These are the activations of a small neural network, seen along a few directions. Each row is one input.
In each table, some parts of the input vary, and every possible input appears once, in random order.
Descriptions start from the smaller parts, as in this example, which fits no table here: values(3) and (point or ring(11) or (line(6) and ring(8))).
Shared parts are said once, and a part with two or three values counts as separate values.

Other details of the inputs shift rows strongly along two fixed directions, in all tables alike. That doesn't count.

A family of inputs:
x1: [ 23 -54  26  50  24  79 -72  48  24 -22 -43]
x2: [ 30 -43  34  63  28  69 -69  42   2 -29 -50]
x3: [ 80 -20  23 -78  34 -25  32 -59  40  -6  -2]
x4: [-76  50 -43   0 -52 -44  15  27 -25  28  30]
x5: [-24   5   3  10  12  69 -57  31   9  -4   4]
x6: [-90  18 -34  26 -53 -63  57  34 -70   0   8]
x7: [-66  44 -44 -25 -50 -17  54  10 -12  15  36]
x8: [-34  -9  -8  -6 -16  22  11  40  10 -22  -3]
x9: [ 118  -23   41  -32   34  -65   35 -115   31   19   14]
x10: [ -4  -3 -10 -21   0  25   1  -1  20 -12 -11]
x11: [-10 -10  37  22  61 108 -92  47   9 -16 -24]
x12: [118 -38  16 -57  19 -60  28 -88  64   7  12]
x13: [  8   8   6 -30  13  23  14  -2   2   7  13]
x14: [-34 -21   3  67  22  38 -35  28 -35  -9 -29]
x15: [ -2 -22  19  62  22 101 -85  42  14   6 -37]
x16: [-70  60 -42  11 -50 -61  23  15 -47  17  32]
x17: [  90   -9   41  -31   35  -72    8 -100   23   13   14]
x18: [-53  48 -41  20 -47 -48  44   9 -38  18  28]
x19: [-48  36 -49   7 -51 -62  52   9 -42   6  14]
x20: [ 44 -17  21 -61  14 -17  36 -17  22 -17  -6]
Each input here is: line(4) and line(5).
Q: The inputs of x15 and x7 match in every part but the line(5) part. If x1 is changed in the same way as x15 into x7, which row does it become?
A: x8
Q: A walk changes only the line(4) part. It starts at x17 and steps to x9. List the rest of the walk in order.
A: x14, x6
Q: Which other rows does x14 become when the line(5) part takes its other values? List them by row number.
A: x3, x10, x12, x19
Q: Which other rows does x4 become when the line(5) part takes its other values? List them by row number.
A: x5, x11, x16, x17

A family of inputs:
x21: [-62  38 -37  18 -31  -6 -18  43 -32   3   6]
x22: [-59  -6   4  30  -7  62 -63  78  -6  -9 -10]
x23: [ 17  25 -10 -56 -29 -50  33 -11   6   3  26]
x24: [-55  16 -22  47 -34   5 -23  22 -15  23  16]
x25: [-38   3 -21  20 -11  74 -28  61   3  -6 -19]
x26: [ 39  21  -9  -6 -21 -40  12 -44   7  23  21]
x27: [ -8  40 -15 -51 -28 -60  58 -11  -9  -4  31]
x28: [-17  21 -26 -54 -27 -36  78 -30  -4   3  27]
x29: [-13 -11 -15  14 -22 -73  37  -3 -30 -17  -7]
x30: [-48  14   3  63   7  57 -38  22 -37  10 -11]
x31: [-41  25  -3  75   7  67 -51  45 -24   8 -18]
x32: [ 30 -32   8 -22   1  33 -15 -11  49  -6  -4]
x33: [-17   7 -28 -52 -12 -36  74 -19   5  17  29]
x34: [ -7 -23 -25 -10 -30 -40  73   7  -6 -16 -14]
x35: [ 21 -20   4 -23 -18 -70  60   0 -10 -15  -5]
x36: [112 -22  50 -12  65  19 -52 -55  46 -16 -19]
x37: [-75  25 -25  42 -12   3   5  22 -43  32  18]
x38: [ 68 -41  46  -4  75  31 -59 -43  31  -4 -15]
x39: [ 99 -32  60 -15  74  25 -52 -62  40  -8 -27]
x40: [-55  -5   9  19  20  57 -33  61 -25  -2  -7]
x41: [ 37 -48  27  72  19  17 -27  -2  -5 -11 -38]
x42: [  2  13 -16 -35 -24 -72  15 -29  11  17  27]
x43: [ 44   1   3 -38   9   6  30 -29  39  -9  -2]
x44: [ 29  -8  37 -22  31  25 -14 -13  11 -15  -8]
Q: What is each input in this table made of?
A: line(4) and (point or line(5))
Q: The inputs of x36 and x43 match in every part but the line(4) part. If x38 is changed in the same way as x36 into x43, which row does it become?
A: x33
Q: A walk changes only the line(5) part. It starts at x37 and steps to x30. List the rest of the walk in order.
A: x31, x26, x24
Q: List by row number the other rows that have the line(4) part in common with x44.
A: x22, x23, x27, x35, x40
